P: [ 37  -2 -20 -14 -42   0  -1  29  47 -88  26  23]
Y: [ 60 -12 -29  10   1 -18  21  21  59 -87 -21 -13]
E: [ 13  11 -32 -36 -25  15   9  -7  58 -75   3 -16]
Q: [ 25  13 -25 -38 -47  19  -5   4  56 -76  34  -1]
J: [ 25 -30 -24 -17 -31  -8  16  17  66 -79   5   4]
M: [ 60 -11 -32  14  -1  -2  43  -4  65 -72  19 -17]
S: [ 37 -14  -1 -39 -19   0  15  13  61  21  45  -9]
L: [ 22 -26  13  -9 -22 -36   5  20  61 -49   5   1]
both Y S:  | [21]
size: [ 60 -11 -32  14  -1  -2  43  -4  65 -72  19 -17] | 12
loc: [-76] | Q, 9
loc: [65] | M, 8
size: [ 60 -11 -32  14  -1  -2] | 6
loc: [14] | M, 3

F: [-57  17 -12  16 -61  -7  -4 -26 -23  39 -19 -11 -75 -71 -17 -43 -39  -6
 -14 -78 -53  -9  18 -12  39   6  16  10 -19  28  22  10  22 -45 -18  -7
 -39  -6  -2 -12  35]
Z: [ 20   4  -2 -30  43  34 -27 -13  23   6   1  36  20   4  18   7  -4  20
 -17 -21  24 -10  10   5 -24 -74  20  49 -72 -26  -6 -62   6  -8 -28  30
   5  20  16 -38 -36]
G: [-41   4  -2 -30  43  34 -27 -13  23   6   1  36  20   4  18   7  -4  20
   9 -21  24 -10  10   5 -24 -74  20  49 -72 -26  -6 -62   6  -8 -28  30
   5  12 -20 -35 -16]
C: [-38  -3   4 -24  24  40 -31  -5  28  13  -1  44  16   9  10  10  -3  23
 -15 -27  15 -12  -1   6  -5 -69  32  49 -62 -25   0 -65  -9 -19 -22  17
  14  19  -9 -35 -29]
H: [-57  35  -1   4  -7 -20 -23 -43 -15  55 -28 -14 -59 -66  30 -40 -40  -3
 -17 -60 -22 -24  47 -23 -11 -14 -44  12 -33  36  14  20  34  -6 -28   6
 -30  -4  -5 -30  85]
D: [-15  80 -14 -19 -36  42  21 -15   6  13  10  23  34   5   9   8  23 -14
  -5  -8  32  18  23  -2   5 -19 -41  20 -55 -11   3  14  18 -17 -13  24
 -60  17  18 -40 -43]
q: [-15  80 -14 -19 -36  42  21 -15   6  13  10  23  34   5   9   8  23 -14
  -5  -8  32  18  23  -2   5 -19 -41  20 -55 -11   3  14  18 -17 -13  24
 -60  17  18 -40 -43] | D
q: [ 20   4  -2 -30  43  34 -27 -13  23   6   1  36  20   4  18   7  -4  20
 -17 -21  24 -10  10   5 -24 -74  20  49 -72 -26  -6 -62   6  -8 -28  30
   5  20  16 -38 -36] | Z
loc: [55] | H, 9
loc: [-53] | F, 20
size: [-57  35  -1   4  -7 -20 -23 -43 -15  55 -28 -14 -59 -66  30 -40 -40  -3
 -17 -60 -22 -24  47 -23 -11 -14 -44  12 -33  36  14  20  34  -6 -28   6
 -30  -4  -5 -30  85] | 41
size: [ 20   4  -2 -30  43  34 -27 -13  23   6   1  36  20   4  18   7  -4  20
 -17] | 19

Fek: [ -3 -64 -17  -3 -34   0  10 -44  -1  53   4  14  68 -25]
lano: [  1  58  17  -5  53   6  -6  46 -15 -27 -37  14 -47  52]
vumi: [ 25  -9  11 -20 -49  -4 -17 -37 -14 -35  46 -18  -1 -44]
gam: [-54  -8  51 -75  -3   7  62   9 -19   6 -13   7  33  11]
Bup: [ 57  21 -24  26 -54 -18  28 -24  -7 -36  45 -54 -29 -35]
rogi: [ 52  40 -14  53  14   0 -34  11   2 -40  10 -22 -68  14]
Vuva: [-46 -33  17 -41  25   5 -21  -2   2  55 -36  46  47  25]
gorug: [ 25  -9  11  61 -49  -4  71 -37 -14 -15  45 -39   2   3]
Suf: [ -3 -64 -17  -3 -34   0  10 -44   7  41  29   4  61 -52]
ralu: [ 53  58  17  -5  53   6  -6  46 -15 -27 -37  14 -47 -41]
beni: [-40 -47   6 -30  27   8 -44  -4   9  61 -40  48  48   8]
Poro: [ 23  58 -24  39  31  -2 -33  35   4 -44  -8  -5 -62  38]
size: [ -3 -64 -17  -3 -34   0  10 -44   7  41  29] | 11
q: [-54  -8  51 -75  -3   7  62   9 -19   6 -13   7  33  11] | gam
both Suf gorug:  | [61]
both Vuva rogi:  | [2]
q: [ -3 -64 -17  -3 -34   0  10 -44  -1  53   4  14  68 -25] | Fek
both gam vumi:  | [11]

